Each row below holds a small network's activations on one input, seen along a few directions.
Each table varies a few parts of the input and shows all the possible inputs, shuffled.
A made-up example of a description, with smaller parts first: one of 4 places along a line, together with either a single point or one of 11 places around a ring or (one of 2 separate values, together with one of 8 places around a ring).
Shared parts are said once, and a part with two or three values counts as separate values.

Other details of the inputs shift rows strongly along three fixed directions, in all tables alike. That doesn't count.

Table:
R1: -18 -10  -7  40  55  36  -6  13  15 -36  10 -16
R2:   1 -34  -8  14  -1   0  12  23  -1 -33  25  -5
R3: 11  4 -7 31  4  2 -1 -1 -9  5 14 25
R4:   6  24  20 -14 -34 -10  38  -4 -12  12   1   4
R5:   7 -15   8  14  -6  -6 -18 -42   0  36 -20  12
R6:   5  -9   6 -64  -5  -9 -24 -15  41  23  -9 -15
R7:   8  13  20 -30 -16 -24  21  23 -24  -5  44   8
R8: -12   3  19 -37 -12 -19  45  37 -16 -18   5 -14
R9: -49  31  -5 -47 -12 -24 -38 -21   2  12  -6 -30
R10:  17  16   4  -6 -39  -2  43  18 -17   0   4  11
R11:  25 -10   8  25  -8   9 -14 -48 -15  50 -29  15
R12:   3 -19   2 -58  -1 -14  16  31   9 -18  36 -21
R13:  15   9  11  12  -7  -4  33   8 -37  10 -22   6
R14:  -8 -20  14 -17 -26 -17 -12 -37  12  31 -25   5
R15:   6  -8  14 -44 -17 -13   1 -23   7  36 -14  -6
R16:  -9   0  14 -48  20 -31   7  28 -10 -23  26  -8
R17: -13 -30  10 -10   3 -16  19  21  -1 -38  42 -16
R18:  -8   4  16  15 -23 -10 -10 -31  -5  40 -59  20
R19:   6 -22  -8  -7   1  10  26  26   3 -28  21 -16
R20:   7  -1 -28  36  36  42 -11  14  32 -40  26   1
R21:  -1   8  19 -21 -19 -35  19  20 -17 -12  40  11
R22: -32  18 -26 -11  -7  -9  -8  40 -25 -44  35 -32
R23:   0 -21  -3 -45  23  -3 -32  -7  33   8  19 -10
R24:  27  23  14  13 -36  -1  36  -6 -37  31  -6  19
R25:  22  21  10  27 -42   5  52   1 -37  13  -8  16
R26: -14 -13   0 -18  37  17 -21 -38  50  14  -6 -26
R27:   6 -22  11 -35 -44 -15  26  27  -4 -32  17 -13
R28:   4   7   6  24 -33  -9  19  -1 -20   7  -2  25
R29:   4   3 -30  17  73  42 -56 -22  54  11  16   8
R30: -15  16  22 -29   4  -6  -5 -34  24  36 -48  -9
R31:  14 -20  -8  -6  -4   9  21  30   9 -31  19 -17
R32:  41  18   8  14 -49  -8  12   5 -32  24  -9  30
R33:  -9  19   7 -61   8  -9 -15 -19  36  33   4   2
R34: -32  19 -38  47  43  25 -30   6 -12 -36  28 -34
R35:  24 -28 -11  63   6  14   9   3 -28  -8  10  13
R36:  -5 -12 -18  36  44  41 -15  28  24 -41   3 -11
R37:  14   6   1   1   5  -3 -22 -24  -4  32 -45  20
R38: -15  -1 -13  33  53  23 -27 -19  39 -11  21   3
R39: -31  23 -18  13   3  -5  -6  20 -33 -35  27 -31
R40:  -2 -11  22 -52   0 -22 -19 -25  13  25   9  -9
R41:  -2 -17  14 -66 -25 -39 -27  -9  29  14   1  -3
R42:  25   5  13  28 -20 -14  33  11 -62   7 -21  22
R43: -14 -12 -27  24  80  24 -62 -20  53   0 -14   5
R44:  -5 -14   9 -31 -27  -2 -18 -44  28  31 -36  -3
R45:   6 -18  -3  28  -6  25 -10 -46   9  24 -34   4
R46: -14   5  17 -21   2 -26 -27 -36   9  36 -40  15
R47: 10  5 -6 -2 16  5  1 17 -4 -6 37 12
R48:  29  14 -15  73  34  44  13  -6 -13   4  12   9
R49: -20   3   4 -67  36 -12 -13   3  34   6  -4 -15
R50: -33  -5  22 -49  -2 -17  18  34   3 -31  19 -17
R51:  22   7   4   9 -13  -2  27  16 -31   8 -28   9
R52: -14   5  17 -23 -22  -2 -12 -19  15  26 -48   4
R53:  23   4  -3  58  27  23  28  12 -34 -10 -11   3
R54: -42  22 -16 -21  -1 -16 -11  23 -21 -30  31 -34
R55:  -1   2  24  26 -40 -20  26   3 -42  13 -34  18
R56: -10  10  22 -21 -43 -35  26   7 -16   2  13  16
R57:  -4  17   8 -26 -30  -1  -9 -31  22  29 -25  15
R58:   4   1  -1 -30  -7 -26   1  43   9 -33  49   9
R59:   9   7  12 -50 -16 -26  20  37  -5 -10  -5  -7
R60:  18   8   6  36 -51  -7  30   8 -34   5  -8  30
R61: -27  18 -31  20   4   3  -8  28 -34 -37  26 -26
R62:  18  19   4  23   1  13 -21 -49   0  56 -24  27
R63:  -5  -3 -31  27  68  31 -58 -23  58   5  14  13
R64:   7  24 -41  86 -13  32 -18   1 -41 -11 -20  -8
R65:   0 -23   7 -52   3 -20   7  25  -2 -16  44 -12
R66: -11  -5  25 -78  -1 -25 -12 -28  30  29   2 -22
R67:  12   2  14  21 -32 -24  18   3 -45  15 -29  27
R68: -35  18 -22 -26 -14 -18  -7  43 -23 -43  37 -33
R69: -20  -9  12 -42  -9 -30   1  45  14 -36  13  -7
R70:  10   0  -6  26   4  17  31  26 -14 -13 -19  -1
R71:  14 -17  20   7 -32 -28  25   3 -36   0  13   6
R72:  -5   7  -6 -21   8   3  33  34   7 -29  42  -6
R73:  13   0   3  64  12   3   4  -6 -33   4 -22  19
R74: -24   6  18 -27  -9   0 -17 -28  21  31 -49   2
R75:  15  -7  -1  19  -5 -15   7  37 -22 -25  -1  14
R76:  11  17  15  17 -48   0  35 -13 -31  14 -13  21
R77:  12 -15   7  11 -33  -3 -26 -46  20  40 -50  11
R78: -40  25 -28 -33   7  -8 -58  -2  28 -10   2 -35
R79:  20  -5   5  20   1  19  -9 -53   2  53 -40   3
R80: -12  10  22 -53 -29 -47  14  15  -8   0  34  12
R81:  14 -17   1  12 -13  -4 -23 -34   6  34 -26  15
R82:   9  -8 -25  39  48  39  11  41  15 -43   5 -14
R83: -17 -36 -13  13  41  11  -6   8  24 -37  40 -17
R84: -25   3  -5 -27  46  16 -24 -19  52  13 -26 -15
R85: -29 -20   9 -44  27   3 -29 -36  55   0   7 -27
R86:   5 -11 -24  30  69  24 -14  19   1 -28  16   2
R87:  -3  -2  -2 -13  -9 -12   7  40  14 -40  40   4
R88:   1  12 -15 -18  40  22 -29 -16  48  18   6   1
R89:  20  21   8 -18 -46  -6  29  12  -3   5  -6   9
R90:  45  -1 -16  74  10  23   8  16 -39  -9 -26  23
R91:   6  20   6 -59 -11 -12 -14  -5  36  23   1   2
R92: -28  18 -30  19   3   4  -7  26 -32 -36  26 -26
R93:   4 -26 -21  38  47  38  17  13   9 -34  31 -20
R94:  -6  -2 -25  36  45  41  -3   6  24 -32  30   1
R95:  -1  -2  19  42 -19 -11  28  16 -40 -11 -13  10
R96:   2 -15   1  27  -3  24  -8 -52  10  25 -34   0
R97:  -3  18   3  29   8  26 -14 -52  22  27 -27  13
R98:  36 -16   3   3 -26  -4   7  14 -21   1   7   4
R99:   4  -5  -9  68   9  23 -17 -19  -2  16 -50  20
R100:  25 -16  -6  46 -15  23  42   7 -31  -6  -5  -1
Description of these inputs: one of 5 places along a line, together with either one of 2 separate values or (one of 3 separate values, together with one of 6 places around a ring).
- Changing only the place on the line of 5 turns R96 into R85. The same change can be made to R13. Which row results? => R53
- Changing only the place on the line of 5 turns R42 into R16. The same change can be made to R55. Which row results? => R95
- Changing only the place on the line of 5 turns R67 into R43. The same change can be made to R61. Which row results? => R68
- Change only the choice among 3 separate values in R66. List by row number the other rows that result. => R48, R53
- Change only the choice among 2 separate values in R39. List by row number the other rows that result. => R34
- Change only the choice among 3 separate values in R57. List by row number the other rows that result. => R44, R52

Table:
R101:   8   3  18 -55   6 -21  10  24  -6   3  40   5
R102: -20 -27  54 -64 -26 -30  25  -3  35  27 -52  16
R103: -14  -8  -3  24   8   4 -15 -33 -23  18 -37 -13
R104:  11  31   7  50 -30  -6  59  25 -77 -10  -4  18
R105: -32   3  19 -36 -30 -26  10 -27 -21  21 -13 -22
R106:   2 -22   2  -2  -8 -29  19  81 -38 -79  62  -5
R107: -27 -15 -19  31  53  10  -4  31   6 -64  75  -7
R108:   0   8 -11  57 -11  38   8 -23  -9  11 -13 -22
R109: -21 -21 -11 -20  38   6 -33  11  15 -23   8 -39
R110: -19  33  -6  -8  35  26 -16  -6  29  -7   8  -4
R111: -23   2  -9  14  24   9 -21   7  38 -30  55  -9
R112: -19   2   3 -63 -49 -16  14   1   7   6   0 -22
R113:   6  -5   3  60 -23 -13   4  -9 -49   7 -17  28
R114: -13 -10   8 -84 -42 -28   5  25  -8 -16   6 -27
R115:   2  30 -23  15   8  32 -16 -20  23  20 -31  12
R116:  17   4  -5  -1  51  31 -15 -15  29   9  22   6
R117:  30 -15  -3  11  15   8 -19 -41  21  42 -11  16
R118:  32 -37  21   8 -11   9  42  -9  15  -8 -18   2
R119:  -1  20 -10   8  22  -3 -24   9  14   8 -29  -9
R120:  -4  -7 -14 -13   2  -1 -55 -22  36  10 -12  10
R121:  -7  24   3   9   1 -19  12  10 -28   1 -23   5
R122:   8  11   7   3 -79 -23  20  -2 -20  15  -5  26
R123:  24 -12   0   3  13  -3 -20 -28   9  50 -12  21
R124:  59  -9  -8  73   7  31  39   2 -31  -1  15  20
R125:  -1  16 -24 -17  26  13 -28  12  31  -9 -13  -6
- What do these inputs look like to the network? => either one of 2 separate values or one of 5 places around a ring or (one of 3 separate values, together with one of 6 places around a ring)
- Change only the choice among 3 separate values in R103. List by row number the other rows that result. => R113, R121
- Change only the place on the ring of 6 in R122. List by row number the other rows that result. => R106, R107, R111, R113, R120

Table:
R126: -10 -12   4 -12  14 -14 -40 -24  24  16  11   2
R127: -15  22  12 -67  -6 -22 -23 -20  21  33   7   6
R128: -22 -26  -6  10  45  14  -8   8  14 -26  11 -22
R129:  10 -12 -26  10  28  32 -24 -18  44  -4  14  -6
R130:  -6 -20 -24  37  67  26  27  52 -11 -69  41 -23
R131:  39 -25  -6  77 -12  31  18   5 -32   1 -34  25
R132:   9   6 -11   9   4  -1 -22 -34   5  24   5  10
R133:   8  17   4  37 -28  23  29 -19 -36  25 -25   7
R134:  -6  20   6 -21  38   0 -29 -15  28  10   3   9
R135: -25  20  21 -51   7  -7  -6 -22  25  13 -17 -12
R136: -10  19  15 -71 -86 -59  35  79 -64 -45  25 -28
R137:   4  -6 -11 -20   7  11  33  56   8 -39  56 -11
R138: -10 -14   2 -15  32  -9 -39 -16  25  14  -2   3
R139: -11   6   4 -27 -24 -13  -6 -42   8  28 -14 -14
R140: -40  19 -23  -2   1 -15   5  59 -14 -59  41 -13
R141:  22  12  18  11 -30 -22  16 -10 -41  35 -34  30
R142:  40  13   9  49 -22  15  33   8 -15  13 -26  18
R143:  -4  -7   9 -59   7 -20 -12  -8  39  21 -30   2
R144:  29 -12  20  24 -73  -7  27 -12 -35  12 -28  28
R145:  -1 -22 -17  81  32  37 -13 -27   4  -4  -5 -10
- What do these inputs look like to the network? => either one of 2 separate values or (one of 3 separate values, together with one of 6 places around a ring)
- Change only the place on the ring of 6 in R137. List by row number the other rows that result. => R129, R131, R142, R143, R144
